These are the activations of a small neural network, seen along a few directions. Each row is one input.
In each table, some parts of the input vary, and every possible input appears once, in random order.
A made-up example of a description, with smaller parts first: values(3) and (point or ring(11) or (line(4) and ring(5))).
Shared parts are said once, and a part with two or three values counts as separate values.
In the rows, 128 means zero.

Other details of the inputs shift rows strongly along three fixed directions, in all tables alike. That doesn't count.

Rows:
x1: [133 113 207 178 103 141 108 149 139 130 124 152 155 160]
x2: [104 141 147 131 130 133 119 123 116 132 120 116 137 114]
x3: [108 139 148 120 136 125 115 123 120 126 114 129 140 119]
x4: [127 152  64  76 160 140 140 121 115 121 116 101 137 107]
x5: [107 113 131 133 135 130 126 123 130 129 122 115 151 118]
x6: [178 115 116 105 106 183 147 174 125 145 100 165 147 172]
x7: [ 65  92 242 232 113  72  95  97 155 115 164 138 121 131]
x8: [224 109 108 140  63 121 174 180 149 147 143 195  56 202]
x9: [119 117 115 172 115  56 149  95 151 117 192 124  44 118]
x10: [112 119 127 132 137 128 126 117 129 129 123 114 149 119]
x11: [119 121 126 127 136 124 123 116 131 129 124 116 149 116]
x12: [104 118 131 132 142 140 125 127 134 125 126 119 149 123]
x13: [132 165  54  95 125  53 163 102 120 121 164 119  15  95]
x14: [112 119 132 134 137 137 125 116 127 126 127 116 152 121]
x15: [127 122 133 135 140 125 120 118 126 112 132 111 155 122]
x16: [141  99 171 161 107 140 116 140 146 134 124 151 157 156]
x17: [114 123 129 131 141 126 119 118 136 128 127 117 152 121]
x18: [205 138 126 101  94 176 135 183 115 148  99 177 113 175]
x19: [157 117 107 152 105  84 153 131 148 129 165 147  63 151]
x20: [117 124 132 129 141 136 121 115 134 126 129 122 151 116]
x21: [100 133 118 151 110  58 151 102 135 129 170 136  28 115]
x22: [117 119 134 131 137 132 120 114 130 125 129 116 154 117]
x23: [136 101 177 170 118 139 114 142 149 123 131 149 155 164]
x24: [141 148  72  78 152 134 133 116 112 117 120 100 147 101]
x25: [112 124 131 131 142 140 124 118 130 127 126 121 151 122]
x26: [107 121 130 135 142 130 121 119 133 131 124 118 153 124]
x27: [128 121 138 136 132 135 119 122 137 123 133 130 150 127]
x28: [144 169  83  73 157 131 124 127  91 112 111  95 127  99]
x29: [109 138 144 127 136 138 113 123 109 131 119 116 129 115]
x30: [107 118 132 132 139 142 127 123 130 126 126 120 148 118]
x31: [169 133 132  98 103 176 140 182 115 146  86 177 133 171]
x32: [153 121  96 143 102  82 155 125 151 134 168 147  52 144]
x33: [126 144  64  79 156 135 140 127 115 126 112 101 137 107]
x34: [113 138 151 128 136 134 108 122 114 129 122 116 132 114]
x35: [185 142 138 107  97 171 131 176 121 142  99 166 140 166]
x36: [105 135 141 124 136 138 115 127 109 129 121 114 126 110]
x37: [110 142 151 130 129 130 114 124 121 132 122 118 142 113]
x38: [112 123 131 130 144 134 119 117 137 123 129 119 150 121]
x39: [137 155  61  72 160 135 134 119 118 115 119 101 138 102]
x40: [102 138 146 128 128 136 120 130 116 131 119 115 137 113]
Description of these inputs: line(5) and (values(3) or ring(5)).
Question: Changing only the line(5) part turns x3 into x13. The same change can be made to x34. Which row results?
Answer: x18
Question: Changing only the line(5) part turns x10 into x11. The same change can be made to x26. Which row results?
Answer: x17
Question: Which other rows agree with x23 in the line(5) part? List them by row number.
Answer: x1, x7, x8, x9, x15, x19, x28

Rows:
x41: [153 109 121 144 107 124 144 131 137 140 140 150 100 151]
x42: [136 137 103  98 149 162 127 135 119 123 106 125 170 133]
x43: [ 97 128 163 153 134  90 119 107 119 115 143 117 112 121]
x44: [115 152  99  79 158 143 109 108  96 121 106  79 153  82]
x45: [159 145 124 116 115 121 142 145 115 131 133 151  89 150]
x46: [114 117 156 134 145 169 111 127 127 134 104 112 201 123]
x47: [144 135 103 100 143 166 130 146 120 136  99 118 168 131]
x48: [151 121 100 123 116 114 149 138 137 120 138 143  99 147]
x49: [150 116 117 138 117 130 145 136 144 141 145 155  97 152]
x50: [ 73 105 193 181 117 111 110 113 139 140 143 116 117 120]
x51: [104 122 185 182 125 113  93 108 131 126 151 118 128 111]
x52: [140 139 135 131 108 124 139 141 131 125 129 161  91 143]
x53: [130 139 124 119 116 130 139 137 125 132 127 151  95 130]
x54: [160 123 105 104 125 156 137 152 120 129 104 149 146 156]
x55: [135 138 138 137 100 120 142 147 132 132 124 155  92 147]
x56: [176 137 158 132 105 165 118 174 116 136  99 156 152 171]
x57: [125 135 167 120 137 185  90 135 115 131  95 122 194 127]
x58: [104 106 138 154 139  99 122 105 140 115 146 112 128 112]
x59: [ 97 128 166 125 136 169 109 147 111 139  95 129 188 126]
x60: [167 140 124 132 100 125 136 149 125 140 137 137  88 137]
x61: [118 147  63 100 148  86 149 104 125 117 154  85 100  86]
x62: [ 90 125 129 124 166 124 104 102 118 106 118  80 191  85]
x63: [191 149 128 103 117 165 127 167 110 129 101 151 137 157]
x64: [115 139 114 116 125 123 142 126 121 135 139 134  89 121]
x65: [114 117 129 149 130 116 128 101 139 128 151 118 115 120]
x66: [ 79 114 157 154 130  99 115 100 124 130 145 110 104 106]
x67: [130 119 131 113 148 159 110 140 124 114  92 121 194 132]
x68: [107 111 170 156 123  94 107 109 150 133 131 142 140 130]
x69: [140 114 136 123 142 166 117 145 124 134  97 134 180 139]
x70: [141 113 140 151 106 127 139 147 151 131 137 149 118 165]
x71: [162 142  99 105 105 110 146 141 141 148 120 159 104 143]
x72: [102 137 125 139 126 112 119 107 123 133 141  94 102  92]
x73: [140 153 136  94 137 158 120 152 103 129  94 125 165 137]
x74: [155 117 122 142 106 132 150 129 142 139 150 156 104 149]
x75: [149 138 118 127 114 109 126 128 119 128 140 121  88 120]
x76: [166 128  87 114 112 115 158 132 137 128 155 143  90 140]
x77: [150 127 110  97 138 163 133 137 113 128 104 127 175 130]
x78: [114 131 145 141 120 105 132 124 128 117 130 140  97 128]
x79: [169 110 147 132 110 167 133 170 144 140 107 158 157 172]
x80: [123 144  61  82 165 126 136 115 107 117 112  97 136 100]
x81: [ 92 114 180 165 125  96 103  99 157 128 139 141 144 123]
x82: [114 143  91  93 171 131 117 111 123 109 127  94 159  93]
x83: [ 88  97 181 187 116 117 119 100 149 131 150 117 150 124]
x84: [142 119 125 117 132 143 131 131 127 117 117 119 163 126]
x85: [ 95 136 124 125 144 106 123 102 120 131 148 100  92  91]
x86: [ 91 150 122 116 138 114 129 114 121 125 128 113 112  95]
x87: [155 126 101 121 118 121 145 139 140 124 143 148 101 150]
x88: [157 110 141 151 110 131 137 141 151 135 150 159 115 155]
x89: [135 167  22  52 167 116 150 118 108 112 122  81 116  90]
x90: [109 131 102 123 137  97 141 102 135 116 153  90 119  95]
x91: [ 93 150  81  98 148  92 144 100 106 124 140  98  83  84]
x92: [109 108 155 165 131 112 113 116 153 117 151 131 130 132]
x93: [131 127 131 127 106 122 138 139 125 129 125 159  92 139]
x94: [168 139 119 124 102 106 142 142 119 127 137 143  77 145]
x95: [135 119 122 144 106 127 146 137 144 141 138 147 105 161]
x96: [110 113 160 141 145 171 108 138 129 134  97 123 203 139]
x97: [ 90 101 171 180 138 124 109 107 148 127 146 132 142 129]
Question: Changing only one part turns x75 into x60. The same change can be made to x91. Which row results?
Answer: x59
Question: Describe the family of inputs behind these rows.
Answer: values(3) and (point or ring(8) or (values(2) and line(5)))
Question: A walk changes only the ring(8) part. It starts at x57 and steps to x51. List the rest of the walk in order.
Answer: x63, x45, x52, x53, x64, x85
Question: Change only the values(2) part in x41. List by row number the other rows that result.
Answer: x62
